A small network was shown many inputs. Here are its activations along a few directions, one row for each input.
In each table, some parts of the input vary, and every possible input appears once, in random order.
Descriptions start from the smaller parts, as in this example, which fits no table here: one of 8 places around a ring, together with either a single point or one of 11 places around a ring or (one of 2 separate values, together with one of 6 places along a line).
Shared parts are said once, and a part with two or three values counts as separate values.

Other details of the inputs shift rows strongly along three fixed directions, in all tables alike. That doesn't count.
These rows show it; all are for the same input, with only those details redrawn:
[-16   2  10  22 -10  14 -12 -14   0   8   3]
[  7   1  -7  -6   3   7 -11   5  -2  15   3]
[-19   7  26  10   8  28  -5 -22   4   3 -18]
[  4   6   3 -15  14  14  -8   1   0  12  -8]
[  4   8  10 -21  23  20  -4  -2   2  10 -18]
[  6   0 -12   0  -5   1 -16   7  -5  16  13]
[-16   1   4  28 -18   8 -16 -12  -2  10  13]

A family of inputs:
r1: [-24  -5   2  26 -12  -9  -6 -13  -1 -11   9]
r2: [  0   2  -4  -3 -16  -2  -5  21   1  15  12]
r3: [ 10   0  -8  -9  -4  -9   5   5 -23  -1   2]
r4: [13  8 -2 -6 -6 -4 -2  6 -6 11 -2]
r5: [ -5  -6 -15   3   0  -1  -7  21  -4  -1  17]
r6: [  4  -5  -3  -6  -2  -5   1  21 -14   1   4]
r7: [ 41 -44 -15  -8   5  16  56   1   5 -13 -54]
r8: [ -1 -11 -12   3   1  -1  -9  17 -14   9  16]
r9: [ -2  -5 -10  -7   6 -13  -5   9   0  -4   4]
r10: [-23   2  10  19 -14   2  -8  -9  17  -1   1]
r11: [  7  -3 -10 -11   0 -16   4  -5  -2 -15  10]
r12: [  1 -10 -14   2   1  -4  -9  14 -16   9  18]
r13: [ 38 -50 -33   7  -8   1  49   2  11 -11 -25]
r14: [ 14  16   7 -16   6   1   0  -2  -6   7 -13]
r15: [-13   4  15  21 -14  -3   0 -17  18  -8   6]
r16: [-6 -7 -9 -1  7  6 -3 23  0 -2  9]
r17: [  9  13  18 -22  13   3   7  -1  11  -2 -18]
r18: [  0  -9  -5  -1  -4 -16  -4  15   5  -9  21]
r19: [  6  -5  -8  -9   1 -15   3  -1   0 -14  11]
r20: [ 16 -32  -6  34  -6  17  41 -26  22  -2 -49]
r21: [  9  -3 -10  -3  -8 -11   2  10 -21   0   7]
r22: [  6   3  -5  -2  -9 -16  -5   7  15   2  19]
r23: [  8   9 -15  -1  -4 -20  -9  -8   3   5   7]
r24: [-10  14  21  14  -3   0   4 -33  13 -13  -6]
r25: [ -4  12  15  21 -18  -6   1 -24   2  -6  -1]
r26: [ -2  10  11 -22  20   6  -1  -1  17   0 -21]
r27: [ -3 -11  -1   0  -3 -12  -2  17   8  -9  18]
r28: [  2   3  -5 -17  20   2   6  -8 -22   5  -2]
r29: [ -8  -2   9 -19  25   4   2   9   8  -8 -17]
r30: [-23   1   3  24  -4   7   2 -16  -8 -11   7]
r31: [ -1   4 -13   0  -7   3 -11  14   7   7  14]
r32: [  9   5  -3  -3 -14 -15  -4  12   6   6  14]
r33: [  4   7 -15   1  -5  -1 -11   7   3   7  13]
r34: [  8  19  -3 -13  17   5  -2 -10  -1   3  -7]
r35: [-30  -7   6  27 -13  -6 -12   2   6  -8  14]
r36: [ -4   4 -13  -1  -9   4 -12  18   9   8  16]
r37: [ -2  -3  -4  -8  -1  13 -11  15   4  15   5]
r38: [  5  -7  -4  -1 -10 -17  -4  18  -6  -7  16]
r39: [  3   2 -20  -7   8  -5   8  -4 -15  -2   9]
r40: [ -4   2   4 -17  27  16   5  10  -1  -7 -12]
r41: [-21  -1   5  25 -20  12 -17  -5   2  10  15]
r42: [ -9  18  24  15  -7   8   1 -27  -6  -1 -14]
r43: [ 12  15   5 -20  25  12   0 -17  -8  11 -19]
r44: [ 10  -3 -10  -6 -11 -18   2   2 -13 -11   9]
r45: [ -2   2  -3 -17  17  -9   1  -4  -2  -8  -6]
r46: [ -8   6   6 -17   9   4  -4   8  19   3 -10]
r47: [  3  -1 -10   0  -6   4 -15   9  -2  16  12]
r48: [  7 -51  -7  45 -27  18  36  16   3  -1 -23]
r49: [  8  -6  -6  -4  -9 -16   0  10  -9  -9  10]
r50: [ 12  14 -21   2  -2  -9  -5  -7  -7   8  13]
r51: [ 15   8  -5  -2 -13 -18  -5   5   2   4  12]
r52: [ -1   9  -2 -22  28   8  10  -6 -10  -7 -10]
r53: [  3  -7  -8  -2  -5 -18  -4   8   1 -11  20]
r54: [ 12   6  -6  -2  -6 -17  -2  -5  10  -2  11]
r55: [ -4  -7 -13   0  -1 -16  -9  14   0  -2  13]
r56: [-25   5  23   8  16  19   5 -28 -15  -5 -13]
r57: [-21  -6   4  29  -8   6  -4 -16 -16   0  11]
r58: [  7  17  -3 -13  15   7  -3  -6   2   3  -7]
r59: [ 15  11 -10  -2  -7 -22  -2 -13   4  -2  14]
r60: [  0  11   0 -14  12  14  -4   5   9   3  -7]
r61: [-17  -4  14  24 -20  -8  -3  -6  -5 -16  12]
r62: [ -1  -4  18 -18  16   5   9  16   5 -10 -13]
r63: [ 32 -58 -25  18 -10   4  40  21  19  -7 -19]
r64: [-25   0  19  16   8  16  -2 -17 -12  -3  -3]
r65: [-18   4  30   6   1   8   9 -23  -3 -24 -18]
r66: [  1  -1 -22  -5  -2 -23   0  -6 -10  -4  12]
r67: [-27   5  14  16   8  15   2 -16  -4 -14  -3]
r68: [-19   7  26  10   8  28  -5 -22   4   3 -18]
r69: [  8  12   8 -15  10  -6   2  -7  15  -4  -3]
r70: [  8  13  15 -22  14  11   4   3   1   7 -22]
r71: [  6  11  16 -22  13  13   5   6   3   7 -21]
r72: [ -9   5   0  30 -16   3 -12 -23  -9  10  11]
r73: [ 11   3 -14   1  -3  -3 -13  -1  -9  16  11]
r74: [  2   1   2  -3 -13  -8   0  17  12   7  11]
r75: [  3   4 -10  -2  -4 -12 -10   3  10   6   5]
r76: [-22  -4  -1  25 -12 -10   0 -23  -4 -12   6]
r77: [  9   2 -13   1  -4  -1 -15   3  -7  16  12]
r78: [ 0  1  3 -8 -4 -6  1 11 21  2 10]
r79: [-16   4   2  27 -18  -8 -10 -18  10  -1   6]
r80: [ -2  -8  -4   1  -9  -7  -3  28 -11   4  14]
r81: [ -2 -12  -6  -2   8   6  -6  19 -10   8   8]
r82: [ 17  20   7 -17   5  -9   3 -13  -1  -3 -10]
r83: [  4  14   1 -16  14  -6  -5 -10   8   1 -11]
r84: [  4   3  -2  -2 -13  -2  -3  17   0  13   6]
r85: [  4  15  -1 -13  15   9  -4  -2   4   3  -7]
r86: [ 10 -54  -4  44 -26  13  39  12  14 -10 -23]
r87: [  3  -1   4 -16  12  -8   4  -1   3 -16   1]
r88: [ -3   2  -4 -12  19   8   2   9  -5  -6  -2]
r89: [ 3  2  2 -7 -3 -8  0  8 19  1  9]
r90: [ -7  20  23  15  -8   7   2 -31  -9  -1 -15]
r91: [  8  -3  -5  -8  -2  -8   2  13 -19   0   3]
r92: [ 14  15  10 -16   5  -6   2  -5   4  -1  -9]
r93: [  5  -6  -7  -1  -7  -9   0  17 -17   1   8]
r94: [ -6  -9   4 -11  19  15  -3  19  -5   5  -3]
r95: [  4   8  13 -16   4   0   4   9  13   3  -6]
r96: [-18   9  20  10  -6   6   8 -26 -21 -13 -11]
What is each input in this table made of?
> one of 2 separate values, together with one of 6 places around a ring, together with one of 8 places along a line
The inputs of r35 and r46 match in every part but the choice among 2 separate values. If r91 is changed in the same way as r35 into r46, which row does it become?
> r4
The inputs of r48 and r84 match in every part but the choice among 2 separate values. If r93 is changed in the same way as r48 into r84, which row does it become?
> r70
Change only the choice among 2 separate values in r55. List by row number the other rows that result.
> r26
Change only the place on the ring of 6 in r90. List by row number the other rows that result.
> r20, r43, r50, r59, r82
Change only the place on the line of 8 in r94. List by row number the other rows that result.
> r8, r12, r28, r56, r57, r64, r81
Change only the choice among 2 separate values in r37. List by row number the other rows that result.
> r94
